These are the activations of a small network on made-up records, seen along a few directions, one row for each record.
Each row is followed by the record's values for the fields KABU, NOK, TAMEG, NIKI, GUKE, NIS, SESE, REPIL.
Other fields move the rows too, some of them a lot.
(in the rows, 500 means zero)
Strong random noise was added to every row along 13 fixed directions; ignore it. To show where, here is one row again and again, with new noise each time:
[399 488 530 643 471 345 311 391 544 700 459 525 497 583 548 321 695 491
 477 379 486 582 606 379 488 451 318]
[593 359 481 489 493 474 619 419 551 441 293 771 577 590 504 331 689 511
 580 487 543 466 631 513 481 515 652]
[450 602 481 488 611 357 550 570 457 475 510 290 477 772 521 328 563 561
 527 628 355 349 789 341 259 443 486]
[523 491 413 540 452 587 584 578 585 417 371 565 471 233 287 676 550 492
 403 722 560 437 705 700 687 490 556]
[451 600 473 592 518 479 479 381 642 426 408 400 105 327 485 379 402 686
 418 432 383 345 593 335 264 364 368]
[418 556 323 378 371 509 500 451 630 245 550 347 307 394 545 629 570 655
 527 446 585 456 558 422 613 597 536]
[321 478 455 576 425 463 416 341 491 347 361 425 550 460 485 586 508 258
 463 754 632 519 295 476 473 516 443]
[472 496 503 615 545 378 336 598 364 555 523 401 481 707 561 567 400 525
 472 207 538 608 585 531 590 459 562]
[454 537 770 649 512 519 524 378 466 248 294 370 392 746 620 476 368 467
 566 570 603 556 469 370 343 532 531]
[410 498 321 438 504 473 495 431 406 477 640 538 698 593 594 367 516 525
 606 456 459 378 544 469 454 619 608]
[388 527 540 458 371 401 339 474 409 556 541 442 433 587 562 514 620 471
 522 268 625 617 439 446 654 624 529]
[578 274 419 435 576 343 657 612 550 500 428 747 631 515 541 431 448 476
 512 457 431 446 474 556 460 336 628]
[431 660 280 392 405 475 330 490 460 899 480 514 258 156 165 382 839 491
 326 502 415 383 637 547 541 463 363]
[588 633 496 551 634 779 626 489 309 576 659 545 705 567 446 506 288 652
 596 653 429 502 507 711 460 454 488]
[366 331 604 441 371 379 413 548 578 435 385 465 680 568 654 604 579 279
 552 510 665 671 417 411 711 655 575]

[663 487 528 449 509 775 564 392 524 233 406 439 486 685 612 653 345 622
 600 448 667 676 393 547 552 547 630] => {KABU: sadiz, NOK: nep, TAMEG: tofo, NIKI: regos, GUKE: biv, NIS: vemu, SESE: poto, REPIL: dad}
[422 573 287 344 510 359 391 555 442 586 578 244 313 460 506 535 479 448
 403 443 431 534 279 413 399 358 384] => {KABU: kudas, NOK: nep, TAMEG: tofo, NIKI: regos, GUKE: favur, NIS: dem, SESE: nodim, REPIL: pok}
[525 658 462 498 513 638 541 527 436 504 629 419 379 375 389 649 426 622
 487 544 470 464 477 662 538 472 466] => {KABU: kudas, NOK: mek, TAMEG: tofo, NIKI: regos, GUKE: favur, NIS: dem, SESE: poto, REPIL: dad}
[489 478 252 293 418 398 621 518 629 540 592 571 598 384 503 384 770 447
 414 757 483 452 568 417 528 491 388] => {KABU: kudas, NOK: nep, TAMEG: tofo, NIKI: fivon, GUKE: biv, NIS: vemu, SESE: nodim, REPIL: dad}
[524 432 394 434 555 448 429 680 648 536 385 307 533 590 520 600 558 485
 458 533 491 614 692 390 579 452 482] => {KABU: kudas, NOK: mek, TAMEG: dosuz, NIKI: regos, GUKE: biv, NIS: dem, SESE: nodim, REPIL: dad}
[425 430 450 473 506 325 472 520 610 613 480 417 651 556 484 542 679 303
 486 803 473 634 299 417 451 300 220] => {KABU: kudas, NOK: mek, TAMEG: dosuz, NIKI: regos, GUKE: favur, NIS: dem, SESE: nodim, REPIL: pok}
[654 544 739 447 597 446 714 587 398 688 436 563 442 720 385 342 599 473
 519 683 409 545 435 466 295 297 405] => {KABU: kudas, NOK: mek, TAMEG: dosuz, NIKI: regos, GUKE: biv, NIS: dem, SESE: nodim, REPIL: pok}
[453 434 223 536 392 479 320 334 718 473 406 541 610 386 555 524 830 508
 509 425 577 500 720 454 679 605 481] => {KABU: kudas, NOK: nep, TAMEG: tofo, NIKI: fivon, GUKE: favur, NIS: vemu, SESE: poto, REPIL: dad}
[371 451 469 781 384 447 434 301 622 295 662 600 411 278 563 562 345 604
 442 341 557 456 438 494 617 499 394] => {KABU: sadiz, NOK: nep, TAMEG: dosuz, NIKI: regos, GUKE: biv, NIS: dem, SESE: nodim, REPIL: pok}
[479 331 457 357 492 402 604 609 454 465 561 607 667 543 460 622 488 324
 470 651 534 556 227 578 547 415 532] => {KABU: kudas, NOK: mek, TAMEG: dosuz, NIKI: fivon, GUKE: biv, NIS: dem, SESE: poto, REPIL: dad}
[294 483 578 763 556 218 571 523 520 374 553 491 780 574 594 436 435 289
 465 800 426 324 677 467 404 530 440] => {KABU: kudas, NOK: mek, TAMEG: tofo, NIKI: regos, GUKE: favur, NIS: dem, SESE: nodim, REPIL: pok}
[487 389 174 512 589 452 511 406 614 325 638 549 491 440 696 474 266 675
 524 239 385 352 443 430 375 423 576] => {KABU: kudas, NOK: mek, TAMEG: tofo, NIKI: regos, GUKE: biv, NIS: dem, SESE: poto, REPIL: dad}
[601 312 479 432 643 394 504 777 498 714 617 567 555 455 608 558 186 564
 430 190 396 559 381 632 541 282 517] => {KABU: sadiz, NOK: mek, TAMEG: dosuz, NIKI: regos, GUKE: biv, NIS: vemu, SESE: nodim, REPIL: dad}
[525 557 574 574 482 563 447 375 335 409 409 459 423 753 393 641 625 432
 518 595 672 684 290 605 493 418 425] => {KABU: kudas, NOK: mek, TAMEG: dosuz, NIKI: fivon, GUKE: favur, NIS: dem, SESE: poto, REPIL: dad}
[571 337 302 401 516 261 371 667 560 687 275 527 339 503 350 550 721 322
 297 369 515 607 525 497 571 298 533] => {KABU: kudas, NOK: mek, TAMEG: tofo, NIKI: regos, GUKE: biv, NIS: dem, SESE: poto, REPIL: dad}
[586 426 265 599 695 372 478 560 452 639 421 518 627 579 344 547 554 419
 425 649 385 471 467 720 387 155 383] => {KABU: sadiz, NOK: mek, TAMEG: tofo, NIKI: regos, GUKE: favur, NIS: dem, SESE: nodim, REPIL: pok}
[384 458 487 416 437 403 624 460 518 384 596 548 566 485 496 369 543 399
 538 678 415 270 412 414 321 535 550] => {KABU: kudas, NOK: nep, TAMEG: dosuz, NIKI: regos, GUKE: favur, NIS: dem, SESE: poto, REPIL: dad}
[554 321 508 475 490 319 605 662 502 393 451 695 576 597 525 544 564 437
 508 397 534 453 624 591 626 532 743] => {KABU: kudas, NOK: mek, TAMEG: tofo, NIKI: fivon, GUKE: favur, NIS: dem, SESE: poto, REPIL: dad}
[492 328 548 528 476 356 496 594 479 520 391 681 498 475 381 448 567 308
 415 496 528 438 555 582 537 452 640] => {KABU: sadiz, NOK: nep, TAMEG: dosuz, NIKI: regos, GUKE: favur, NIS: dem, SESE: poto, REPIL: dad}
[619 427 615 809 580 742 563 353 492 357 355 690 767 538 588 649 215 474
 570 533 623 674 431 672 609 538 564] => {KABU: kudas, NOK: mek, TAMEG: tofo, NIKI: regos, GUKE: biv, NIS: dem, SESE: nodim, REPIL: pok}
[340 526 234 517 519 603 296 537 576 362 532 123 577 437 499 760 322 404
 441 655 492 475 530 474 517 511 463] => {KABU: kudas, NOK: nep, TAMEG: dosuz, NIKI: regos, GUKE: favur, NIS: dem, SESE: poto, REPIL: dad}
[602 423 646 363 471 462 585 637 505 503 476 578 492 593 611 580 450 539
 558 242 561 662 375 503 639 490 602] => {KABU: kudas, NOK: nep, TAMEG: dosuz, NIKI: fivon, GUKE: favur, NIS: dem, SESE: nodim, REPIL: pok}
[343 436 319 470 344 528 426 358 513 493 668 598 694 312 544 607 537 414
 506 531 631 570 277 551 737 611 447] => {KABU: kudas, NOK: nep, TAMEG: dosuz, NIKI: regos, GUKE: biv, NIS: dem, SESE: nodim, REPIL: dad}
[333 505 406 483 415 305 334 556 526 241 552 295 359 533 681 533 491 520
 519 152 551 324 742 293 550 774 754] => {KABU: kudas, NOK: mek, TAMEG: dosuz, NIKI: fivon, GUKE: favur, NIS: vemu, SESE: poto, REPIL: dad}
[356 460 440 670 585 463 314 525 462 653 446 424 600 380 390 526 339 252
 377 668 394 424 445 532 368 389 400] => {KABU: kudas, NOK: mek, TAMEG: dosuz, NIKI: regos, GUKE: favur, NIS: dem, SESE: poto, REPIL: dad}
[534 285 341 255 594 545 571 571 467 393 414 499 768 651 610 545 394 358
 639 587 513 474 255 576 414 498 696] => {KABU: sadiz, NOK: mek, TAMEG: dosuz, NIKI: regos, GUKE: favur, NIS: dem, SESE: nodim, REPIL: dad}
[503 544 634 160 430 513 433 644 609 883 371 384 357 321 526 442 674 464
 531 440 418 607 387 331 537 569 425] => {KABU: kudas, NOK: mek, TAMEG: tofo, NIKI: regos, GUKE: favur, NIS: dem, SESE: nodim, REPIL: dad}
[547 441 383 481 622 501 488 493 557 358 393 419 434 616 516 460 366 548
 593 445 363 347 562 345 257 444 657] => {KABU: sadiz, NOK: mek, TAMEG: dosuz, NIKI: regos, GUKE: favur, NIS: dem, SESE: poto, REPIL: dad}
[371 532 574 528 540 311 571 492 296 635 789 641 747 549 599 401 381 411
 522 539 422 448 227 564 394 450 362] => {KABU: kudas, NOK: mek, TAMEG: dosuz, NIKI: fivon, GUKE: favur, NIS: vemu, SESE: nodim, REPIL: pok}
[487 447 616 328 399 276 598 503 563 720 558 721 524 459 511 372 780 421
 489 491 553 650 255 433 570 437 342] => {KABU: kudas, NOK: mek, TAMEG: dosuz, NIKI: regos, GUKE: biv, NIS: vemu, SESE: nodim, REPIL: pok}
[607 482 396 552 578 688 463 349 531 401 298 494 408 633 489 415 543 632
 526 431 565 530 618 527 405 485 531] => {KABU: sadiz, NOK: mek, TAMEG: dosuz, NIKI: regos, GUKE: biv, NIS: dem, SESE: nodim, REPIL: dad}
[484 565 578 593 569 503 432 582 336 610 444 417 551 550 347 504 442 359
 495 612 432 419 559 553 429 517 555] => {KABU: sadiz, NOK: mek, TAMEG: dosuz, NIKI: regos, GUKE: favur, NIS: dem, SESE: nodim, REPIL: pok}
[689 315 678 554 579 433 600 759 716 634 270 604 485 446 446 594 482 493
 446 520 438 664 608 546 588 257 440] => {KABU: kudas, NOK: mek, TAMEG: dosuz, NIKI: regos, GUKE: favur, NIS: dem, SESE: nodim, REPIL: pok}
[538 506 572 595 436 436 598 474 753 261 411 517 249 459 431 509 616 641
 446 604 491 443 768 390 520 428 458] => {KABU: sadiz, NOK: nep, TAMEG: tofo, NIKI: regos, GUKE: favur, NIS: dem, SESE: poto, REPIL: dad}
[429 605 458 739 525 379 424 315 350 458 587 545 422 701 512 357 554 587
 514 377 513 417 538 501 359 453 431] => {KABU: kudas, NOK: mek, TAMEG: dosuz, NIKI: regos, GUKE: favur, NIS: dem, SESE: nodim, REPIL: dad}
[499 378 463 429 392 329 556 519 638 331 696 614 505 596 713 550 478 629
 566 192 580 644 406 392 689 489 514] => {KABU: kudas, NOK: nep, TAMEG: dosuz, NIKI: regos, GUKE: favur, NIS: dem, SESE: nodim, REPIL: pok}
[506 509 423 604 514 484 543 479 638 287 525 395 476 582 506 725 546 571
 488 691 569 605 524 568 573 350 348] => {KABU: kudas, NOK: mek, TAMEG: tofo, NIKI: regos, GUKE: favur, NIS: dem, SESE: poto, REPIL: dad}
[428 652 406 577 542 145 541 640 441 576 697 404 262 541 321 502 688 550
 332 617 398 353 611 520 418 188 263] => {KABU: kudas, NOK: mek, TAMEG: dosuz, NIKI: fivon, GUKE: favur, NIS: dem, SESE: nodim, REPIL: dad}

Here are new rows. What are their fields?
[622 422 491 533 519 739 394 549 681 546  95 463 305 301 391 557 477 555
 400 400 537 531 744 613 567 476 566] => {KABU: sadiz, NOK: nep, TAMEG: dosuz, NIKI: regos, GUKE: favur, NIS: dem, SESE: nodim, REPIL: dad}
[565 413 590 517 544 452 488 592 528 416 452 475 516 709 560 519 539 568
 568 360 541 534 677 545 536 518 621] => {KABU: sadiz, NOK: mek, TAMEG: dosuz, NIKI: regos, GUKE: favur, NIS: vemu, SESE: poto, REPIL: dad}
[478 414 577 386 419 334 589 331 610 344 479 664 447 598 602 284 749 532
 653 459 499 385 393 283 338 558 551] => {KABU: sadiz, NOK: mek, TAMEG: dosuz, NIKI: fivon, GUKE: favur, NIS: vemu, SESE: poto, REPIL: dad}
[516 570 374 708 463 754 282 271 556 753 572 668 514 219 448 439 474 679
 482 238 480 613 583 595 653 520 316] => {KABU: kudas, NOK: nep, TAMEG: dosuz, NIKI: regos, GUKE: favur, NIS: dem, SESE: nodim, REPIL: pok}
[516 590 628 685 534 666 550 351 444 469 621 539 451 456 570 507 247 689
 519 448 473 575 287 593 413 377 295] => {KABU: kudas, NOK: nep, TAMEG: dosuz, NIKI: fivon, GUKE: favur, NIS: dem, SESE: nodim, REPIL: pok}
[506 458 602 600 472 669 451 386 598 457 182 496 460 399 342 565 563 307
 476 790 575 563 450 508 446 490 447] => {KABU: kudas, NOK: mek, TAMEG: dosuz, NIKI: regos, GUKE: favur, NIS: dem, SESE: poto, REPIL: dad}
[491 692 655 750 502 654 436 522 144 564 640 449 540 670 289 622 407 467
 433 516 600 522 625 773 622 572 565] => {KABU: kudas, NOK: nep, TAMEG: dosuz, NIKI: regos, GUKE: biv, NIS: dem, SESE: poto, REPIL: dad}
[473 616 372 391 514 530 574 436 345 286 709 411 360 616 507 558 421 638
 581 446 494 380 318 514 369 484 562] => {KABU: kudas, NOK: mek, TAMEG: dosuz, NIKI: fivon, GUKE: favur, NIS: dem, SESE: poto, REPIL: dad}
[399 505 333 317 485 507 515 488 490 184 525 328 466 462 577 552 312 476
 634 435 459 225 458 366 387 739 797] => {KABU: sadiz, NOK: mek, TAMEG: dosuz, NIKI: regos, GUKE: favur, NIS: dem, SESE: nodim, REPIL: pok}
[559 416 403 588 597 695 293 439 537 603 177 425 510 406 497 509 281 401
 479 377 451 576 437 460 385 452 552] => {KABU: kudas, NOK: nep, TAMEG: dosuz, NIKI: regos, GUKE: favur, NIS: dem, SESE: nodim, REPIL: pok}
[479 566 533 556 445 611 610 528 358 506 527 592 635 364 390 632 488 426
 460 683 599 434 518 780 683 620 604] => {KABU: kudas, NOK: nep, TAMEG: tofo, NIKI: regos, GUKE: biv, NIS: dem, SESE: nodim, REPIL: dad}
[387 535 618 728 467 639 280 342 724 327 326 246 387 495 715 504 428 610
 539 407 563 541 754 355 518 692 411] => {KABU: sadiz, NOK: mek, TAMEG: tofo, NIKI: regos, GUKE: favur, NIS: dem, SESE: nodim, REPIL: dad}
[549 543 368 530 513 455 585 418 594 210 542 392 334 557 530 626 450 666
 524 495 543 474 427 433 435 381 467] => {KABU: sadiz, NOK: mek, TAMEG: dosuz, NIKI: regos, GUKE: biv, NIS: vemu, SESE: nodim, REPIL: pok}
[533 594 486 476 499 464 608 486 375 444 604 541 514 613 480 446 566 583
 589 505 499 422 511 528 443 546 570] => {KABU: kudas, NOK: mek, TAMEG: dosuz, NIKI: regos, GUKE: favur, NIS: vemu, SESE: nodim, REPIL: pok}
[463 385 348 418 483 684 424 455 589 298 381 401 604 477 604 592 430 473
 596 461 574 503 582 483 565 683 707] => {KABU: kudas, NOK: nep, TAMEG: dosuz, NIKI: regos, GUKE: favur, NIS: dem, SESE: poto, REPIL: dad}
[423 527 533 465 359 314 574 538 570 196 561 369 327 591 601 579 653 621
 523 448 628 457 709 435 615 618 570] => {KABU: kudas, NOK: nep, TAMEG: dosuz, NIKI: regos, GUKE: favur, NIS: vemu, SESE: nodim, REPIL: dad}
[565 510 394 583 501 611 559 372 553 383 415 547 360 406 405 631 479 607
 427 571 604 594 384 629 536 321 396] => {KABU: kudas, NOK: nep, TAMEG: dosuz, NIKI: regos, GUKE: biv, NIS: dem, SESE: nodim, REPIL: dad}
[482 534 458 655 541 435 496 495 351 566 452 605 497 516 222 451 556 328
 332 747 454 390 527 620 373 313 434] => {KABU: kudas, NOK: nep, TAMEG: dosuz, NIKI: fivon, GUKE: favur, NIS: dem, SESE: poto, REPIL: dad}
[469 350 524 387 626 508 535 638 579 570 575 391 782 577 725 440 303 460
 596 575 349 510 543 422 375 474 489] => {KABU: kudas, NOK: nep, TAMEG: dosuz, NIKI: regos, GUKE: favur, NIS: vemu, SESE: poto, REPIL: dad}
